These are the activations of a small neural network, seen along a few directions. Each row is one input.
In each table, some parts of the input vary, and every possible input appears once, in random order.
Descriptions start from the smaller parts, as in this example, which fits no table here: ring(5) and (point or line(11) or (values(3) and line(6))).
Shared parts are said once, and a part with two or three values counts as separate values.

Other details of the inputs vary at random and push rows far along two fixed directions, the same in every table; ignore that.

A family of inputs:
r1: [-6, 0, 53, -13, -47, 59, 16, 5, 48, 16, 20, -2, 18, 17]
r2: [17, 15, 39, 1, -47, 50, 5, -6, 46, 9, -13, 61, -14, -9]
r3: [-1, -5, -9, -20, 19, -39, 39, -1, 3, 6, -4, 10, -24, 26]
r4: [16, 13, 18, 28, 6, 36, 49, -5, 42, 19, -11, -29, -26, 16]
r5: [-5, 17, -31, 43, 42, -9, -6, 11, -8, 0, -30, 2, -34, -13]
r6: [-10, -1, 27, -26, -23, 35, -70, -9, -5, -18, 15, 60, 16, 5]
r7: [10, -21, -24, -56, -35, -88, -38, -12, -34, -9, 5, 50, 30, 23]
r8: [22, 17, -27, 32, 42, -25, 21, 17, 25, 9, -32, 0, -9, 7]
r9: [9, -1, 42, -30, -65, 46, -22, -26, 27, -5, 37, 14, 59, 40]
r10: [-9, -15, -42, -9, 10, -50, -6, 14, -42, 23, 26, -8, 5, 1]
r11: [-11, 16, 39, 19, -23, 75, -7, -15, 21, 9, -9, 42, -28, -28]
r12: [-3, -23, -39, -21, 18, -31, -3, -14, -48, -5, 8, -31, 20, 14]
r13: [41, 7, -37, 27, 63, -51, 0, 1, 20, 9, -31, -34, -17, -5]
r14: [2, 7, -24, 37, 22, -33, -5, -32, -27, -17, -23, -57, -17, -45]
r15: [-30, -1, -19, 2, 28, -48, -4, 12, -47, -35, -21, 13, -14, 5]
r16: [-12, -7, -20, -17, -2, -9, 10, 14, -36, 6, 23, -29, 22, 4]
r17: [5, -18, -20, -53, 21, -68, -21, 4, -14, -19, 16, 20, 15, 51]
r18: [-20, 10, 39, 14, -33, 68, -17, -3, 28, 16, -2, 19, -15, -46]
r19: [-8, 22, 11, 14, -33, 27, -24, -1, 0, 14, 14, 5, 6, -37]
r20: [10, -9, -31, 29, 37, -39, 15, -21, -40, -17, -14, -81, -10, -23]
r21: [28, 19, -43, 39, 33, -43, 14, 21, 18, 3, -43, 4, -30, 0]
r22: [46, 47, 9, 63, -35, 49, 12, 1, 69, 28, -12, -28, -8, -56]
r23: [-55, -49, 24, -81, -25, -49, -5, 18, -73, -29, 24, 29, 21, 24]
r24: [17, -8, -44, 32, 27, -9, -9, -22, -10, 20, 1, -36, -7, -17]
r25: [0, -16, -20, -25, -6, -75, 6, 18, -7, 14, -19, 18, -20, -8]
r26: [-14, -10, -14, -10, 32, -53, -32, -6, -45, -37, -13, -7, -13, -6]
r27: [19, 2, 27, -25, -47, 19, -28, -25, 25, 3, 14, 38, 53, 6]
r28: [11, 3, -17, -20, -7, -67, 6, 14, -9, 19, 8, 1, 26, 2]
r29: [20, 2, -27, 20, 49, -54, 47, 2, 9, 25, -40, -13, -40, -7]
r30: [-17, 5, 55, -13, -61, 61, -6, 1, -11, -20, 38, -2, 41, -13]
r31: [-35, -17, 24, -58, -32, 49, -23, 20, -27, -27, 31, 76, 50, 58]
r32: [-45, -7, 54, -26, -49, 35, -16, -2, -9, -20, 7, 31, 5, -28]
r33: [-37, -43, -14, -49, -2, -39, -12, 17, -42, 16, 22, 36, 1, 16]
r34: [-23, -10, 29, -53, -67, 19, -71, -27, -28, -16, 31, 75, 47, 7]
r35: [-9, -4, 30, 5, -20, 83, 1, -9, 20, 19, 14, 49, -12, -1]
r36: [16, 7, 19, 37, 25, 51, -6, -9, 9, -27, -7, -48, -10, -21]
r37: [-15, -4, 44, 6, -10, 55, 27, -8, -8, -17, -3, 0, -17, -9]
r38: [-17, 1, -16, 30, 44, -41, 34, -9, -33, -9, -40, -30, -61, -33]
r39: [-53, -24, 7, -81, -46, -83, -36, 9, -89, -33, 34, 49, 40, 14]
r40: [-1, -14, -16, -17, 19, -67, 22, 16, 1, 24, -19, -3, -9, -6]
r41: [28, 6, -32, 14, 20, -36, 14, -24, 18, 6, -1, -47, 3, 1]
r42: [4, -4, -30, 9, 40, -57, 47, 11, 17, 21, -15, -52, -34, -9]
r43: [-5, 0, -29, 40, 60, -27, 32, 18, -32, -24, -28, -48, -27, 1]
r44: [27, 34, 25, 43, -31, 61, 27, 1, 60, 25, 18, -58, 17, -7]
r45: [29, 15, 7, 55, 20, 96, -25, -12, 51, 13, 4, -15, -13, -24]
r46: [54, 34, 15, 51, -7, 64, -22, -9, 77, 4, -23, -2, -15, -31]
r47: [-2, -24, -32, -27, 44, -28, -16, 7, -41, -16, 4, -15, 5, 29]
r48: [-31, -19, 18, -43, -33, 40, -41, 15, -17, -11, 36, 101, 38, 50]
r49: [45, 30, 24, 55, 13, 80, 5, -11, 79, 7, -4, -56, -4, 3]
r50: [27, 36, 16, 64, 10, 76, 32, 8, 72, 8, -12, -35, -5, 15]
r51: [-5, -8, -28, 17, 51, 2, 49, 3, -21, 12, -22, -37, -41, -1]
r52: [0, 17, 30, -12, -27, 54, -1, 8, 46, -14, 18, 52, 28, 38]
r53: [11, 11, -25, -5, 3, -52, 25, 9, 5, 14, 17, -35, 8, 4]
r54: [-31, -32, -14, -35, 14, -20, 18, 19, -38, 6, 5, -15, -2, 9]
Description of these inputs: ring(6) and (line(4) or ring(5)).
Q: Changing only the ring(6) part turns r19 into r6. The same change can be made to r44. Which row results?
A: r49
Q: Changing only the ring(6) part turns r16 into r31. The same change can be made to r53. Which row results?
A: r52
Q: Which other rows agree with r7 in the ring(6) part? List them by row number.
A: r9, r12, r14, r20, r24, r27, r34, r41
Q: Start at r1 and move only the line(4) part, one step at a time. The first step leads to r42. Which rows follow, in order?
A: r40, r25

A family of inputs:
r55: [-9, -13, 20, -40, -27, 5, -3, 8, 0, -1, 21, 33, 27, 30]
r56: [-4, 9, 27, 13, -17, 65, -16, -9, 9, -11, 4, 17, 5, -14]
r57: [-16, -11, 3, -26, -13, -25, 0, 2, -24, -4, 14, 0, 8, 2]
r58: [0, 6, 9, 22, 1, 32, 20, -1, 9, 5, 0, -31, -3, -15]
r59: [18, -3, -39, 15, 44, -43, 15, 5, -6, 8, -12, -42, -11, 8]
r60: [12, -2, -45, 16, 50, -49, 13, 9, -10, 3, -15, -27, -18, 17]
r61: [-11, -9, 29, -61, -55, -2, -16, 7, 3, -1, 34, 63, 43, 39]
r62: [6, -2, -32, 28, 44, -29, 13, -1, -19, 0, -11, -61, -18, -13]
r63: [2, 4, -22, 23, 24, -20, -2, -2, -15, -3, -18, -21, -17, -24]
r64: [-23, -18, 28, -54, -43, 16, -32, -1, -29, -21, 35, 46, 49, 30]
r65: [-29, -21, 14, -50, -25, 1, -31, 2, -41, -26, 26, 45, 32, 31]
r66: [-11, -8, 7, -21, -22, -11, -26, -6, -21, -10, 11, 16, 15, -2]
r67: [17, 19, 32, 15, -32, 64, 9, -4, 53, 14, 9, -1, 11, -13]
r68: [-15, -26, -30, -38, 27, -80, 5, 16, -44, -3, -7, 24, -13, 29]
r69: [12, 22, 15, 46, -11, 48, 17, -9, 32, 13, -13, -33, -16, -45]
r70: [7, 19, 30, 13, -27, 52, 0, 1, 46, 10, -2, 29, 2, -10]
r71: [0, -10, -42, 9, 49, -48, 8, 1, -28, -2, -13, -32, -19, 8]
r72: [-8, -10, -2, -27, -12, -28, 4, 0, -13, 4, 12, 7, 10, 11]
r73: [0, -2, -7, 0, -2, -23, 9, -3, -2, 11, -6, -6, -9, -9]
r74: [11, 16, 7, 29, 6, 42, 21, 5, 38, 11, -7, -11, -12, 0]
r75: [10, -5, -36, 3, 26, -70, 19, 8, -10, 16, -18, -22, -22, -4]
r76: [10, 10, 0, 20, -4, 20, -1, -9, 8, 0, 4, -27, 6, -19]
r77: [-25, -25, -12, -36, 9, -55, 5, 10, -49, -8, 10, -5, 5, 19]
r78: [-3, -7, -31, 16, 43, -34, 27, 5, -16, 6, -17, -36, -29, 0]
r79: [18, 16, 10, 26, 10, 7, 28, -4, 32, -5, -21, -28, -15, -6]
r80: [4, 5, 1, 11, -11, 7, -11, -9, -2, -1, -1, -8, 4, -19]
r81: [18, 5, -29, 31, 43, -13, 8, 2, 6, 5, -23, -22, -28, -8]
r82: [7, 16, 8, 48, 15, 62, 4, -9, 21, -3, -8, -41, -16, -27]
r83: [-25, -14, 33, -55, -55, 9, -17, 0, -20, -11, 33, 46, 40, 18]
r84: [-25, -14, 18, -41, -28, -6, -38, -2, -31, -20, 16, 48, 22, 8]
r85: [-14, 4, 25, 3, -18, 30, -5, -1, 3, -4, 0, 12, -5, -22]
r86: [11, 13, 13, 34, 3, 49, 24, -5, 34, 14, -4, -35, -8, -17]
r87: [17, 7, -3, 7, 15, -23, 5, -6, 9, -16, -15, -15, -1, 11]
r88: [0, 6, 31, 2, -21, 64, 4, 2, 33, 2, 7, 18, 7, 6]
r89: [11, 4, -5, 15, 15, 21, 0, 1, 16, 0, -4, -9, -3, 6]
r90: [17, 2, -42, 23, 45, -51, 6, 4, -4, 8, -26, -25, -26, -11]
r91: [11, 18, 27, 33, -10, 82, -9, -14, 37, 0, -3, 6, -4, -19]
r92: [-12, -5, -14, 13, 30, -21, 15, 4, -25, -2, -16, -21, -32, -15]
r93: [-20, -16, 17, -52, -27, -12, -15, 11, -15, -8, 17, 73, 19, 40]
r94: [-30, -16, 38, -56, -59, 4, -27, -1, -24, -12, 28, 57, 31, 11]
r95: [21, 16, 23, 9, -28, 54, -10, -8, 43, 6, 13, 4, 21, -5]
r96: [15, 17, 28, 27, -17, 80, -3, -14, 42, 4, 9, -14, 14, -11]
r97: [27, 16, -15, 23, 9, -3, 7, -2, 29, 13, -3, -24, 1, -2]
r98: [-18, -18, 3, -46, -21, -32, -27, -2, -38, -16, 25, 21, 29, 18]
r99: [-19, -5, 36, -34, -44, 28, -19, -2, 3, -5, 15, 57, 20, 6]
r100: [-12, -26, -36, -48, 22, -100, 12, 20, -44, 2, 6, 10, 7, 48]
r101: [6, 8, 25, -1, -36, 42, -22, -14, 22, 1, 11, 20, 19, -9]
r102: [10, 4, 1, -13, -20, -10, -18, -1, 12, 4, 7, 26, 17, 12]
r103: [9, -1, 3, -16, -19, -7, -19, -3, 7, 2, 6, 22, 15, 7]
r104: [-2, 12, 14, 32, 3, 48, 14, -3, 12, 1, -12, -12, -21, -27]
r105: [-8, -3, -16, 18, 27, -8, 22, 5, -17, -1, -11, -33, -21, -9]
r106: [11, 1, -30, 13, 36, -33, 2, 6, -5, 2, -15, -2, -18, 10]
r107: [8, 12, -13, 49, 37, 20, 6, -6, 2, -1, -21, -42, -34, -33]
r108: [-17, -20, -25, -23, 26, -60, 8, 7, -42, -2, -8, 11, -17, 15]
r109: [-6, 5, 3, 29, 17, 29, 19, 1, 3, 0, -9, -35, -22, -19]
r110: [16, 6, -41, 21, 40, -53, 4, 6, 0, 9, -23, -15, -22, -4]
r111: [19, 24, 6, 50, 7, 52, -1, -13, 39, 8, -17, -21, -16, -37]
r112: [-7, -20, -36, -41, 10, -106, 4, 14, -37, 7, -2, 19, -1, 29]
r113: [-5, 16, 35, 19, -29, 66, -1, -5, 25, 0, -2, 11, -1, -32]
r114: [-9, -14, -20, -27, 11, -61, 1, 13, -23, 2, -8, 22, -8, 12]
r115: [3, 0, 25, -27, -34, 32, -20, 1, 18, -4, 25, 38, 39, 32]
r116: [18, 7, -25, 25, 23, -17, 9, -8, 7, 9, -7, -43, -9, -14]
Q: Describe the family of inputs behind these rows.
A: values(2) and (point or (line(5) and ring(6)))
Q: Changing only the values(2) part turns r115 into r100. The same change can be made to r96. Which row results?
A: r86
Q: Changing only the values(2) part turns r74 into r60. The same change can be made to r114. Which row results?
A: r90
Q: Change only the values(2) part in r103. List by row number the other rows that result.
A: r75
Q: Start at r85 and move only the ring(6) part, one step at a time. The first step leads to r94. Which rows follow, in order?
A: r57, r77, r109, r92
Q: Change only the values(2) part in r79. List by row number the other rows that result.
A: r87

A family of inputs:
r117: [-15, -11, -12, 6, 46, -50, 22, 5, -35, -21, -32, -20, -42, -5]
r118: [10, 17, 15, 47, 30, 58, 10, -6, 32, -12, -25, -20, -29, -18]
r119: [6, -11, -26, -19, 40, -91, 23, 12, -9, -8, -28, 4, -22, 33]
r120: [24, 24, 12, 42, -3, 70, 19, -3, 45, 5, 5, -34, 10, -1]
r121: [-6, -27, -50, -34, 33, -89, -3, 9, -44, 10, 3, 15, -9, 38]
r122: [3, -16, -41, -36, 19, -116, 10, 14, -31, 7, 6, -25, 10, 27]
r123: [-14, -10, -31, -5, 21, -84, -9, -4, -59, -19, -20, -11, -19, -20]
r124: [9, 3, 7, 23, 1, 56, -6, -17, 17, 6, 2, -25, 0, -25]
r125: [28, 29, -10, 70, 21, 63, 18, 11, 57, 30, -19, -21, -30, -33]
r126: [0, 25, 8, 69, 13, 64, 27, 6, 28, 21, -27, -31, -44, -62]
r127: [12, 18, 46, -24, -69, 34, -33, -11, 37, -9, 15, 64, 41, 5]
r128: [11, 13, -16, 53, 33, 41, 15, -10, 21, 19, -14, -39, -35, -30]
r129: [42, 21, -5, 61, 19, 60, 13, -16, 55, 26, -13, -56, -15, -32]
r130: [-44, -27, 11, -67, -33, -6, -39, 19, -44, -9, 27, 92, 29, 32]
r131: [27, 29, 21, 36, -16, 54, 36, -2, 59, 12, 1, -32, 9, -4]
r132: [7, 0, -20, 40, 35, -7, 27, -13, -8, 11, -23, -71, -37, -47]
r133: [-26, -19, -26, -14, 26, -68, 28, 8, -63, -14, -3, -37, -9, 8]
r134: [-12, -3, 29, -47, -53, 12, -13, 19, 18, 11, 20, 85, 28, 25]
r135: [5, 1, 7, -26, -32, -7, -45, -7, -5, -17, 11, 51, 31, 16]
r136: [-26, -2, 60, -34, -67, 61, -26, -5, -4, -18, 39, 23, 39, -7]
r137: [22, -12, -53, -1, 43, -96, 28, 0, -11, 22, -19, -46, -19, 4]
r138: [-6, -12, -55, 14, 60, -67, 28, 8, -49, -6, -11, -60, -16, 10]
r139: [19, 13, 6, 27, 24, 29, 7, 1, 35, -8, -23, -4, -19, 8]
r140: [-5, 0, 2, 5, -1, 17, -13, -3, -6, -4, 16, -27, 15, -8]
r141: [0, 2, 43, -31, -58, 60, -36, -3, 24, -6, 42, 32, 54, 21]
r142: [-33, -8, 58, -32, -62, 70, -20, -11, -3, -5, 27, 58, 17, -3]
r143: [-31, -29, -14, -69, -16, -80, -54, -2, -76, -33, 16, 65, 33, 32]
r144: [-7, -8, 32, -52, -55, 13, -12, -1, 19, 9, 28, 71, 29, 33]
Q: Describe the family of inputs behind these rows.
A: line(4) and (values(2) or line(5))
Q: Changing only the line(4) part turns r138 into r133. The same change can be made to r118. Which row results?
A: r117
Q: Which other rows agree with r134 in the line(4) part? List them by row number.
A: r119, r122, r127, r131, r137, r144
Q: Which other rows agree with r120 in the line(4) part? List them by row number.
A: r121, r125, r129, r135, r139, r141
Q: Start at r126 and move only the line(5) part, one step at a time. The first step leads to r142. Which rows follow, in order?
A: r132, r136, r133
